Read these off the array that follows.
1) The 4th entry from the end, reading row by row?
2) The smallest entry?
3) The second smallest entry?
4) The 2nd entry on the main diagonal?
5) The entry in the bottom-left corner?
6) The entry in the top-left corner?
7) The first entry in the row that holds the smallest entry?
8) The top entry of the column that holds the largest entry?
[[  0 -18  -1  40  17 -30   6  -8  -3]
 [ 17 -17   4  14  20 -25   1 -24  -6]
 [  7  -3   4  -4  -2  -7 -16   0   1]
 [  9 -20  -3  30  24 -29   3 -33  -9]
 [ 24 -16  12  17  15 -24 -24 -12 -13]
 [ 20 -20  11  11  13 -20 -15 -24 -17]
 [  5   4   6  -7  -5 -14  -5  -8  -7]
 [  6 -21   5  20   6 -21   5 -14 -13]
 [ 15 -25  -2  23  13 -11   2 -17 -12]
 [ 16 -17   7  17  19 -18  -4 -26 -15]
 [ 13 -19  -2  22  18 -27   3 -31  -9]
 [ 13 -24  -8  30   3 -15   2  -4 -12]
 [  5  -7  -6   5 -13 -16  -6  -7  -8]
 [ 14 -10   6   6   5 -16  -1 -17 -14]
 [ 22 -23   2  21   7 -25  -3  -6 -10]]
1) -25
2) -33
3) -31
4) -17
5) 22
6) 0
7) 9
8) 40

Questions about the matrix below.
1) Report the last entry, reading row by row.
2) Report the entry just right of -2.
3) Report the entry directly above the smallest entry.
4) Report the smallest entry in the first row.
5) Report the entry directly below the smallest entry.
6) Report the second largest entry.
7) Report the largest entry in the first column.
8) Report the maximum.
array([[31, 48, 39, 18],
       [10,  7,  0, 11],
       [ 8,  4, -4, 12],
       [13, 13,  5, 14],
       [ 7, -2, -8, 23],
       [16, 14,  8, 12],
       [26, 36, 28, 19],
       [ 6,  9,  0, 21],
       [13, 15,  6,  0],
       [10,  7,  0, 20],
       [13, 16,  8, 21],
       [15, 21, 12, 14],
       [ 9, 14,  4,  9],
       [14, 12,  5,  7],
       [22, 31, 23, 15],
       [18, 21, 14, 10]])
1) 10
2) -8
3) 5
4) 18
5) 8
6) 39
7) 31
8) 48

data = ((8357, 5146, 4603, 3583, 4742, 4147), (2901, 5040, 5012, 3583, 5741, 7578))
The minimum: 2901
Report the entry just right of 5146.
Answer: 4603

a =
[[4 5 6 5 6 3 5 7 5 5 5 4 4 2 4 5]
 [3 5 5 5 6 3 4 8 4 5 6 4 3 2 3 4]
 [7 4 8 3 6 3 6 7 5 4 5 4 5 2 3 7]
 [5 5 4 5 4 6 4 3 5 5 4 5 5 7 6 4]
 [6 4 7 4 7 3 6 8 5 5 5 4 4 1 3 6]
 [4 5 6 5 7 2 5 8 4 5 6 4 3 1 3 5]
 [6 4 5 4 4 6 5 3 5 4 4 6 6 7 6 5]
 [5 4 6 4 5 6 6 4 6 4 4 6 6 6 5 6]]
Counting starts at 0.
The entry in the top-left corner: 4
Report the entry in the bottom-left corner.
A: 5
The entry at row 0, column 1 -> 5
Report the entry in the bottom-right corner.
A: 6
Report the entry at row 1, column 0.
A: 3
The top-right entry -> 5
Report the entry at row 0, column 2.
A: 6
Report the entry at row 2, column 0.
A: 7
Report the entry at row 1, column 2.
A: 5
The entry in row 2 and column 2 is 8

Read these off the table that follows. Counting starts at 0.
1) The top entry of the column that holds the smallest entry?
2) The entry in row 2 and column 1?
3) The entry at row 1, column 0?
4) The entry in the top-right corner?
5) The entry in row 1 and column 1?
6) The entry directly above the largest entry?
7) The entry at row 0, column 1?
8) The bottom entry of the column that holds the largest entry?
[[  3  -5  22 -22]
 [ 48  -5  34   8]
 [-21  -5 -28  12]
 [ 45  -5  29  11]
 [  3  -5  22 -20]
 [-18  -5 -31   5]]
1) 22
2) -5
3) 48
4) -22
5) -5
6) 3
7) -5
8) -18

M =
5515  6115  4493  6958  4873  5984  6617  5389  6322  5323
4118  4718  6577  5561  4717  6160  6898  4788  5783  6745
5342  4894  5693  7162  6456  5591  5415  7941  7781  5041
4837  6127  5170  5075  5412  5448  7051  5813  4987  5106
5260  4279  2968  4026  5085  4094  4947  5049  4257  3102
Indices start at 0.
The minimum? 2968
The bottom-left entry is 5260
The entry at row 1, column 0? 4118
The entry directly above 4894? 4718
The entry just right of 4257? 3102
The top-left entry? 5515
The entry in the top-right corner: 5323
The entry in row 0 and column 2: 4493
The entry directly above 2968: 5170
The entry just left of 4788 is 6898
The entry just left of the largest entry? 5415
The maximum? 7941
The entry at row 0, column 1 -> 6115
The entry at row 2, column 0: 5342
The bottom entry of the column that holds the largest entry: 5049
The entry just left of 4717? 5561
The entry directly above 4987: 7781
The entry at row 2, column 2? 5693
The entry directly below 4873? 4717
The entry just left of 4094 is 5085
The entry just left of the smallest entry -> 4279
The entry in row 2 and column 1? 4894

X =
[[  8  40   5  -1   9 -10   1 -10 -17  -3  -8 -10 -12]
 [-15   8  -5 -13   4   4  -7  -3   4  10  -2   0  -6]
 [  8 -14   1 -13   1  -6  -7 -11   0   2  -6  -8  -6]
 [ 13   7 -17   9  50 -19  11 -11   1   8  36 -23  -3]
 [-11  -4  18 -12   6   9  -2   5   1   9  15   0   8]
 [ 33  16 -15  13   2 -21   9   3   0   5  23 -13 -32]
 [  7  12  22  -6  -3 -10 -21  44  -2  -2  -5  -2   0]
 [  7  -1 -21  35 -14  -4   5   2   8 -34 -11 -19 -12]
 [ 23   6  26  17  -1  50   6  -7   6  16  -8  35   0]
 [ -3   1   2 -15 -14   8  -2   3   2  -8   8  -8   1]
 [ 13  -8 -16  -4 -19 -13   2   2  -4   9  29  -3   3]
 [  9   5 -17  29   1 -19   1   5  33 -11  -7  -9   9]
 [  5  15 -13 -15   3   3 -21  -2  -1  12   9  12   6]]
Which number is the second entry on the diagonal from the top-right corner? 0
The entry in the bottom-right corner -> 6
Which number is the first entry on the main diagonal? 8
The entry directly above the smallest entry is -2
Which number is the entry just left of the smallest entry? 8
Which number is the fourth entry, reading row by row? -1
The bottom entry of the column that holds the smallest entry: 12
The 1st entry on the diagonal from the top-right corner: -12
Which number is the largest entry in the last column? 9
The entry just right of the smallest entry -> -11
The second entry in reading order -> 40
The smallest entry in the last row -> -21
Which number is the first entry of the smallest entry's row? 7
Which number is the 2nd entry from the end, reading row by row? 12
Which number is the smallest entry in the first column? -15
Which number is the third-last entry, reading row by row? 9
The smallest entry in the last column -> -32
Which number is the entry directly above the centre entry? 9
The last entry in the row that holds the smallest entry is -12
The largest entry in the first column is 33
The 5th entry from the end, reading row by row: -1
Which number is the entry directly below the smallest entry? 16
Which number is the 3rd entry on the main diagonal? 1
The entry in the bottom-left corner -> 5
Which number is the entry directly below the centre entry? 5
Which number is the third smallest entry? -23
Which number is the 3rd entry on the diagonal from the top-right corner? -6
Which number is the smallest entry in the first row? -17
Which number is the smallest entry? -34
Which number is the 3rd entry, reading row by row? 5

x =
[[-827  -97  316   34]
 [ 128   92  120  283]
 [ 107 -241 -325   46]
 [-482 -247  162  -41]
 [ -80   98  152  244]
 [-565   59 -225  234]
 [ 136 -136 -214   95]
 [  12  -26  335  170]
 [-377 -303 -292  148]
 [-579  334 -256  296]
 [-108  512 -371  111]
 [ -34   49 -411  -59]
 [  22  -58 -454   84]
 [ -76   71 -320   33]]
Counting starts at 0.
The entry directly above 335: -214
The entry directly below 148 is 296
The entry directly above 234 -> 244
The entry in row 0 and column 1 is -97
The entry in the top-right corner -> 34
The entry at row 1, column 1 is 92
Give the entry at row 2, column 0.
Answer: 107
The entry at row 0, column 0 is -827
The entry directly above 296 is 148
The entry in the bottom-right corner -> 33
The bottom-left entry is -76
Give the entry directly above the largest entry.
Answer: 334
Give the entry at row 0, column 2.
Answer: 316
Give the bottom entry of the column that holds the largest entry.
Answer: 71
Give the entry just left of 283.
Answer: 120
The entry at row 2, column 1 -> -241
The entry just right of -411 -> -59
Give the entry in row 2 and column 2.
Answer: -325
Give the maximum.
Answer: 512
Give the entry directly below the smallest entry.
Answer: 128
The entry directly above -76 is 22
Give the entry directly above -303.
Answer: -26
The entry directly below 49 is -58
Give the entry directly above -41.
Answer: 46

[[13.6, -65.5, 32.6, 0.3, -21.0, 11.3, 89.0], [115.3, 158.1, 20.8, 62.9, -32.2, 14.3, 39.8], [-119.3, -255.1, 9.2, -47.4, -5.9, -25.2, 49.0], [13.6, 171.5, 12.7, -124.8, 5.9, -83.2, -19.4], [-55.1, 3.8, 27.8, -27.1, 14.4, 46.7, -1.3], [-74.0, 38.9, -61.5, 35.2, 14.5, 46.8, -23.7], [29.8, -151.6, 37.3, 112.2, 22.6, 46.0, 135.4], [-89.5, 7.7, -64.5, 12.4, 5.4, -1.7, -33.6], [-162.4, -109.3, 57.9, -50.2, 20.4, 2.9, -110.4], [57.8, -0.2, 11.0, 28.4, 10.9, 126.3, 170.1], [-25.6, 84.7, -13.2, 14.4, -26.5, -8.7, 69.7], [-195.0, -5.0, 10.2, 42.8, -1.0, 36.0, -0.9], [22.3, 122.2, -91.2, 63.1, -4.9, -36.0, -22.6]]
The 2nd largest entry is 170.1
Read off the entry just left of 37.3.
-151.6
The 4th entry in reading order: 0.3
Read off the entry at the centre.
112.2
The entry just right of the centre entry -> 22.6
The entry just left of -13.2 -> 84.7
The median entry is 9.2
Read off the entry just right of -1.0.
36.0
Read off the entry just left of 126.3.
10.9
The entry just left of 10.2 is -5.0
Read off the third largest entry.
158.1
Read off the entry just left of the largest entry.
13.6
The smallest entry: -255.1
Read off the entry just right of the largest entry.
12.7
